Each row below holds a small network's activations on one input, seen along a few directions.
In each table, some parts of the input vary, and every possible input appears once, in random order.
Descriptions start from the smaller parts, as in this example, which fits no table here: one of 5 places around a ring, together with either a single point or one of 9 places around a ring or (one of 3 separate values, together with one of 4 places along a line).
Shared parts are said once, and a part with two or three values counts as separate values.
In the rows, 128 means zero.

Table:
r1: [145 125  98 121 162 197 198 153 112  28 151 134 134]
r2: [145 153 147 142 175 138 136 194 167  94  71 134 115]
r3: [144  91 103  52  74 132  82  44  99 170 202 177 152]
r4: [ 84 135 153 151 108 107 149  87 121 147 119 105 123]
r5: [ 90 127 143 185 142 139 140 131 147 137  85  96 127]
r6: [124 138 151 168 127 141 136 138 132 128  60 106 119]
r7: [ 87 144 133 160 162 156 168 139 144  72 105 106 141]
r8: [169 139 126 107 109  71  83 136 116 195 135 138 122]
r9: [178 128  98 113 184 153 156 242 168  62 126 157 102]
r10: [ 96 138 141 158 176 153 151 165 157  87 103 106 134]
r11: [ 93 134 158 152 125 103 129 110 130 162 119 102 114]
r12: [123 109 124 126 113  81  95 100 114 182 163 119 141]
r13: [110 136 148 171 101 168 171  84 119 109  78  95 143]
r14: [134 107 134 102  73 118 135  59  87 158 150 132 163]
r15: [116 121  91 137 176 172 185 186 134  39 164 140 131]
r16: [184 130  92  59 100  78  30 127 133 204 187 176 111]
r17: [109 136 167 134  81 135 164  69 104 134 109 107 133]
r18: [162 124 100 113 175 168 165 214 141  47 131 141 110]
r19: [125  93  90  78  97  97  60  62 117 176 216 173 141]
r20: [153 123 130 103  94  86  95 111  99 178 135 127 134]
r21: [ 81 132 136 185 126 143 158 107 137 123  87  97 135]
r22: [124 146 166 133 107 107 127 119 115 155  93 112 107]
r23: [137 147 150 172 143 127 124 162 151 145  57 125 112]
r24: [166 113  97  55  88  95  42 100 114 187 188 168 122]
r25: [126 114  98 134 187 169 167 213 152  53 161 136 124]
r26: [112 107 120 124  99  87 115  76 104 168 162 127 151]
r27: [116 149 142 147 142 180 178 111 123  58  95 100 147]
r28: [131 148 147 140 163 153 147 168 144  77  75 113 123]
r29: [137  97  94  81 108  89  39  88 129 189 218 163 131]
r30: [138 158 163 137 124  93 114 143 131 173  93 127  97]
Question: What do these inputs look like to the network?
Answer: one of 5 places along a line, together with one of 6 places along a line
Question: The inputs of r17 and r22 match in every part but the place on the line of 5. If r13 is changed in the same way as r17 into r22, which row does it become?
Answer: r6
Question: Change only the place on the line of 6 in r8. List by row number the other rows that result.
Answer: r2, r9, r16, r23, r30

Table:
r31: [ 92  99  94 136 147 167 144 107 134  86 177 132 154]
r32: [ 57 118 139 167 126 134 144  74 128 129 138  98 147]
r33: [159 104  97  66  77 131  87  61  98 152 186 163 151]
r34: [104 153 171 169 119 171 194 104 119  85  54  92 133]
r35: [116 169 188 198 129 124 166 145 136 138  11  78 111]
r36: [176 111 101  61  96  87  98 121  91 163 200 162 124]
r37: [191 122  95  61 123  96  39 158 143 178 173 184 105]
r38: [136 131 127 134 140 204 192 137 126  41  94 124 140]
r39: [155 141 131 129 158 158 202 197 121  54 110 120 118]
r40: [124 121  89 128 193 126  92 204 180 109 160 153 113]
r41: [109 108  97 130 164 119 155 167 130  96 191 131 130]
r42: [127 122 144  95  58  98  90  28  92 196 147 132 146]
r43: [173 155 126 129 190 164 138 234 168  65  75 140 102]
r44: [136 133 164 121  66  54  64  69 109 248 107 124 122]
r45: [ 65 132 156 194 134  87 115 114 147 180  97  86 124]
Question: The inputs of r39 and r43 match in every part but one. If r36 is changed in the same way as r39 into r43, which row does it become?
Answer: r37
Question: What do these inputs look like to the network?
Answer: one of 3 separate values, together with one of 5 places along a line
Question: A walk changes only the place on the line of 5. It starts at r45 and steps to r32. List the rest of the walk in order.
Answer: r31, r41, r40

Table:
r46: [ 99 159 171 200 157 167 209 162 141  70  33  80 121]
r47: [103 150 149 181 178 174 199 183 151  50  67  95 120]
r48: [139 107 110  82  76  81  60  64 105 207 190 153 135]
r49: [111 145 135 176 182 183 200 187 149  39  80 102 125]
r50: [182 100  80  42 102  76  43 121 113 190 228 186 125]
r51: [127 112 130 100  69  70  57  49 107 228 164 139 138]
r52: [133 113 124  87  75  73  57  58 107 218 178 149 134]
r53: [150 139 103 140 212 194 180 246 169  14 107 139 112]
r54: [ 96 148 156 196 171 169 202 175 148  62  54  87 123]
r55: [149 102 105  68  77  89  65  68 102 196 201 163 137]
r56: [119 139 128 161 183 190 204 189 146  26  91 111 130]
r57: [130 122 146 102  55  70  60  34  98 236 142 131 137]
Question: The inputs of r49 and r48 match in every part but one. If r47 is changed in the same way as r49 into r48, which row does it become?
Answer: r52
Question: What do these inputs look like to the network?
Answer: one of 2 separate values, together with either a single point or one of 5 places along a line
